A small network was trained on made-up records. Each row is its average activation on records with the value named, seen along a few directions.
Related values have similar rows: they may be neighbours, one step apart, or belong to one group.
Random noise pushes rows far along 4 fixed directions. That doesn't count. These rows show it; they differ only by the noise:
[-285  -44  171 -243 -102 -304 -377  242  173 -384 -185 -170   54  220
 -388 -171  115  -22  171]
[-538  -65  291  -19  -32 -315 -260  -66  119 -432  138  294  104  269
 -438  255 -120  383   89]
[-156  -52  193  339 -108  145   48 -406 -132 -204  453  166   86   28
  -12  106  -80  273 -202]
[-180  276 -189 -135   59 -123 -239  398  348   90 -739  357 -183  444
 -429  551 -148  118  509]
[ 370   13 -143 -121   42  186   55   60  -57  281 -575 -286  -13   74
  230 -306   42 -158 -147]
[ 58  42  -3  97 -90 134 -46 -46  -9 -32 -76 -79 -14  85 -16 -60  36 -19
 -19]


Mefet, 9 values:
l8: [ -54  -80   66 -159   48 -105 -158   15   48   -7 -268 -110   50  167
 -116 -182  -20   31  -95]
l9: [ 595  108 -321  155  162  390  536 -139 -285  509  266   63  -83 -407
  616    8    9  -79 -116]
l7: [-105  -19  193   -7  -43 -288 -185   36   -5 -210  686 -130   91 -310
 -275  -81  242  -32  141]
l6: [-361 -120  148  205   81 -166  224 -297   34 -134  874  300   83 -293
  111  278 -160  147 -160]
l4: [-140 -368  166 -598  180 -376  102  170   24 -140 -216 -250  177 -174
  306 -496  -59 -182 -334]
l5: [ 245   68 -174  231  -96  490  221  -95 -128  182 -125   70 -152  -38
  280   42  -46 -101  -61]
l2: [  44   61   86  256  -61   18    7 -202 -214  -83  596  150   99 -146
 -217   82   70  174  139]
l3: [-191 -320  114 -300   -8 -279  -22  128   81 -196 -127 -323  103  -24
  165 -356   28 -231 -238]
l1: [-117  210  -35  242  -35   22 -157  -51   23   48    1  286 -131  200
 -276  487  -41  236  231]
Mefet is arranged as a ring.
Which values are neighbours of l3? Give them in the order they are listed.
Answer: l4, l5
Which values are neighbours of l1? Give them in the order they are listed.
Answer: l8, l2

Vari, 16 values:
h6: [-394  117   84   79 -137   94 -240   75  110 -319   40  219 -146  272
 -360  356  -22   38  344]
h1: [  56  -26 -107  538  -33  489  308 -362 -128  201   77  196  -98   68
  325  303 -217   27 -233]
h15: [ 144  121 -186  377  213  210  375 -412  -80  416  265  529  -93 -160
  318  551 -269  431 -180]
h12: [-540 -113  200 -149 -206 -403 -253  300  203 -731  541  -52   64  -13
 -384  -74  101 -169  241]
h9: [ -35 -110  176 -228  143 -262 -196  -22    8  -53 -334   46  196  185
 -188 -152   -3  278  -56]
h2: [-222  -29  -31  412  -14  350  193 -322    0   32   85  324 -122  182
  172  409 -274  155 -156]
h13: [  96   55  -57  -48 -159 -202 -216  249   66  -66   64 -332  -13  -48
 -199 -230  301 -243  195]
h4: [  -9  -83    3   34  209  -28  388 -238 -167  140  190  155  118 -145
  373   58 -136  183 -280]
h5: [ -49 -100   96 -129  -70 -153   40   10  -29 -174  397 -298   54 -274
  126 -334  135 -231 -136]
h16: [ 529  -67 -271 -265   59  309  336  263  -28  394 -443 -309  -31 -280
  659 -338   29 -347 -170]
h14: [ 453  101  -86  393 -145  349   61 -275 -193  165  379 -155  -33 -193
  102 -168  117  -88  -33]
h8: [ 197   99  -41  -99 -253  169 -248  247   39   21 -290 -390  -34    2
 -180 -264  283 -401  274]
h7: [  27   67  -26 -271  148 -302 -254  308   55   40 -376 -128  -38   49
 -250  -40   89  -66  209]
h3: [  74  317 -177  351 -281  421   36  -34   82    5  -62  133 -161  151
 -153  211  -65 -182  290]
h11: [-239 -209  389  -40  104 -238 -107 -327 -224 -201  349  119  186   33
 -179  -14   -9  470 -322]
h10: [ -15   37   38  -34  -21 -164  -37   30   90 -102  405    4   30 -159
  -65  -80   98   34   -4]
Each value of Vari is a pair of two hidden parts, and every pair occurs once (2 first parts, 8 second parts).
Changing only the second part turns h14 into h7. h11 has the same second part as h14; what does that change turn h11 into?
Answer: h13
Changing only the second part turns h12 into h15. h16 has the same second part as h12; what does that change turn h16 into?
Answer: h10
Changing only the second part turns h3 into h5. h6 has the same second part as h3; what does that change turn h6 into?
Answer: h4
